Each row below holds a small network's activations on one input, seen along a few directions.
Each table varies a few parts of the input and shows all the possible inputs, shuffled.
Descriptions start from the smaller parts, as in this example, which fits no table here: one of 5 places around a ring, together with either a single point or one of 11 places along a line or (one of 3 separate values, together with one of 6 places along a line).
Shared parts are said once, and a part with two or three values counts as separate values.
In the rows, 128 means zero.

Other details of the inputs vary at random and push rows far along two fixed directions, the same in every table; ignore that.

A family of inputs:
r1: [ 85 154 113 141  89 117 103 118 109 132  87 153 160]
r2: [ 90 151 106 144  83 117  95 108 103 129  79 156 168]
r3: [150 130 164 123 170 133 147 142 140 127 158 112 115]
r4: [143 126 111 130 119 141 130 128 138 129  93 118 138]
r5: [139 132 126  89 111  99 151 117 155 117 138 118  80]
r6: [142  95 129 113 152 108 136 141 123 119 175 109 103]
r7: [180 116 121  81 126 135 146 123 159 128 127  85  64]
r8: [167 100 140  83 119 121 164 104 165 149 135 129  84]
r9: [ 80 146 133 170 130 133 118 147  98 115 137 162 165]
r10: [ 95 149  89 109  73 102 119 103 158 146  82 132 132]
r11: [148  95 161 138 188 152 150 163 125 113 166  87 122]
r12: [115 109 156 165 168 143 124 144  89  88 184 138 147]
r13: [ 99 142  80 117  73  97 115  99 163 151  83 134 136]
r14: [151 106 138  80 136  94 157 145 146 131 172  93  62]
r15: [100 147 104 138  98 102 106 116 143 143  97 167 156]
r16: [131 181  80 105  75 117 117  79 155 172  61 131 128]
r17: [151 141 115 126 117 129 127 120 148 128  84 146 142]
r18: [109 143  74 113  75  82 118 103 156 159  82 141 125]
r19: [ 84 119 143 182 144 148  88 149  71 108 138 156 186]
r20: [149 119 134 129 164 132 150 148 124 129 138 107 134]
r21: [151 132 162 135 172 144 155 140 130 123 182 102 113]
r22: [108 120 145 127 148 130 131 155  97 108 158 125 122]
r23: [ 96 149 144 173 167 159 117 152  82 137 136 134 182]
r24: [181 110 124 101 129 118 142 125 159 135 104  99  76]
r25: [116 157 113 130 104 134 127 108 148 153  94 111 152]
r26: [146 140 135 113 128 141 128 124 139 144 122 105  96]
r27: [126 179  90 133  80 134 100  97 139 146  51 173 164]
r28: [ 66 124 147 178 154 172  94 156  63  92 151 146 195]
r29: [111 107 151 150 162 170 144 152  71 134 166 151 165]
r30: [153 121 132  76 122 102 132 104 157 118 139 119  83]
r31: [112 167  79 113  61  95 117  66 152 131  72 153 138]
r32: [137 108 123 118 116  98 119 124 138 135 132 122 103]
r33: [107 128 125 133 136 127 114 129  89 114 141 137 147]
r34: [144 110 119 101 105  89 134 126 161 143 131 109  82]
r35: [ 97 134 101 145  75 147 127  93 125 161  71 155 178]
r36: [162 105 121  96 124  94 148 115 164 121 162 109  78]
r37: [138 136 136 118 132 153 128 129 135 134 131 100 105]
r38: [178  92 155 105 163 120 159 144 159 126 144  76  79]
r39: [100 133 111 151  83 136 122  97 112 166  65 164 174]
r40: [101  92 186 148 187 168 130 191  80  84 213 108 127]
r41: [149 118 137  83 118  90 147 131 170 126 149 116  77]
r42: [112 111 152 149 159 142 102 144 103 102 167 151 158]
r43: [159 139 127 133 140 146 139 125 124 115 136 129 106]
r44: [120 111 155 156 150 158 156 129 101 127 152 151 138]
r45: [103 121 130 161 137 130  99 140 113 116 142 163 173]
r46: [161 124 143 125 148 120 144 131 158 129 125 122 127]
r47: [157 130 137 106 124 111 144 114 161 154 117  89  92]
r48: [130 164  68 137  71 119 115  98 135 154  29 153 168]
r49: [163 133 115 132 127 129 147 117 143 117 104 130 120]
r50: [114 136 134 113 120 120 123 133 134 115 134 145 129]
r51: [142 136 121 127 142 157 121 142 103 130 127 131 133]
r52: [ 76 135 136 163 126 134 103 154  95 127 122 152 165]
r53: [ 82 163 156 205 176 192 104 156  63 110 149 164 195]
r54: [183 114 138 103 152 111 171 125 170 126 144  91  78]
r55: [ 86 135 128 176 135 133 114 147 106 117 145 161 167]
r56: [120 112 109 129 106 119 118 127 137 126 131 122 134]
r57: [170 143 139  90 130 126 134 112 166 144 135 111  79]
r58: [ 96 125 123 154 140 134 103 134  83 113 138 148 171]
r59: [168  88 186 134 201 177 131 184  93 102 198  97  83]
r60: [152  96 124  83 119 105 139 111 157 116 150  87  79]
Description of these inputs: one of 5 separate values, together with either a single point or one of 5 places around a ring or one of 6 places around a ring.
The inputs of r6 and r56 match in every part but the choice among 5 separate values. If r14 is changed in the same way as r6 into r56, which row does it become?
Answer: r10
Start at r54 and move only the place on the ring of 5, one step at a time. The first step leads to r21. Which rows follow, in order?
Answer: r53, r43, r49
Which other rows agree with r30 in the choice among 5 separate values? List them by row number.
Answer: r3, r8, r15, r17, r27, r41, r42, r45, r46, r50, r57
Change only the choice among 5 separate values in r39. List by row number the other rows that result.
Answer: r8, r29, r35, r44
Change only the place on the ring of 6 in r55. List by row number the other rows that result.
Answer: r5, r9, r12, r31, r36
Which other rows agree with r47 in the choice among 5 separate values? List them by row number.
Answer: r1, r2, r19, r24, r26, r32, r34, r38, r39, r52, r59

A family of inputs:
r61: [180  96 125  73 121 126 147 114 151 145 140  65  57]
r62: [ 78 170 102 152  83 152  83  96  95 124  82 185 186]
r63: [ 91 114 151 192 193 148  92 191  63  77 185 156 179]
r64: [155 165  81 128  85 106 126  88 163 141  39 137 140]
r65: [145 108 140  88 131  91 139 140 141 135 161 112  76]
r66: [123 156  86 110  85 109  95 104 151 123  72 134 129]
r67: [ 82 141 119 153  93 117 109 125 121 146  90 179 184]
r68: [146 153 103 106  99  92 153  93 194 155  99 110 117]
r69: [153 143 144 105 142 133 141 130 148 129 151  82  79]
r70: [165 109 161 122 163 164 155 140 118 109 171 130 103]
r71: [161 124 111  85  94  89 159 103 192 169  91 124  98]
r72: [102 143 170 199 200 189 128 185  82 111 174 129 176]
r73: [137  67 146 112 148 115 156 140 132 119 174  92  92]
r74: [125 175  95  76  74  88 120  81 177 146  84 103  87]
r75: [157 108 134  87 131 105 146 113 136 115 176 124  71]
r76: [126 160 109 160 121 144  86 127 116 125  83 149 166]
r77: [148  70 154 128 173 136 160 147 119 124 169  90 113]
r78: [107 121 166 149 184 136 131 171  96  93 216 100 122]
r79: [135 122 163 147 169 160 146 168 109 137 142 132 129]
r80: [ 65 179 128 203 113 172  70 139  63 152  73 187 233]
r81: [ 80 130  86 143  85 112 106 113 105 140  92 140 170]
r82: [ 75 100 161 172 176 182  99 183  45 101 176 126 175]
r83: [126 114 131 148 131 108 120 136 135 104 132 143 142]
r84: [125 104 142 127 136 130 144 120 127 112 164 152 119]
r85: [174 135 119  84 107 134 136  87 150 140 121 119  71]
r86: [181  83 143  96 156 136 171 140 138 134 157  67  72]
r87: [ 62 183  88 143  64 128  80 112 109 157  40 183 190]
r88: [142 123 127 122 121 135 146 102 131 130 120 160 145]
r89: [124 109 167 131 171 125 156 161 139 106 197 102 101]
r90: [171 135  86 100  91  78 140  91 196 142  66 127 116]
The inputs of r74 and r62 match in every part but one. If r69 is changed in the same way as r74 into r62, which row does it become?
Answer: r85
What do these inputs look like to the network?
Answer: one of 5 separate values, together with one of 6 places around a ring
Change only the choice among 5 separate values in r71. List by row number the other rows that result.
Answer: r68, r77, r88, r90

A family of inputs:
r91: [106 137  83 152  86 111 120  96 147 152  54 163 189]
r92: [116 162 148 163 158 149 115 141 115 108 138 149 161]
r93: [108  98 122  66 100  63 126 122 147 105 173 112  66]
r94: [108 138  85 156  78 111 121  93 148 155  53 162 183]
r95: [212 126 131  47 125 114 154 108 183 127 147  61  12]
r96: [170  96 122  78 112 115 172 106 162 162 124  85  66]
r97: [137 111 161 164 182 151 136 161 110 101 177 155 150]
r98: [ 51 147  79 125  55  68  85  98 122 130 105 163 157]
r99: [113 100 190 172 212 199 120 206  52 108 196 104 146]
r100: [126 126 143 165 154 142 124 142 115 111 137 172 167]
r101: [166 132 166 115 178 135 147 150 143 100 186 105  92]
r102: [114 153 109 136 103 141 118 123 112 157  76 120 147]
r103: [120 157 141 155 149 169 104 142  86 111 128 132 152]
r104: [144 110 112  97 100 125 152 102 150 165 100 108 103]
What do these inputs look like to the network?
Answer: one of 2 separate values, together with either a single point or one of 6 places around a ring
Change only the choice among 2 separate values in r99. List by row number the other rows that result.
Answer: r102
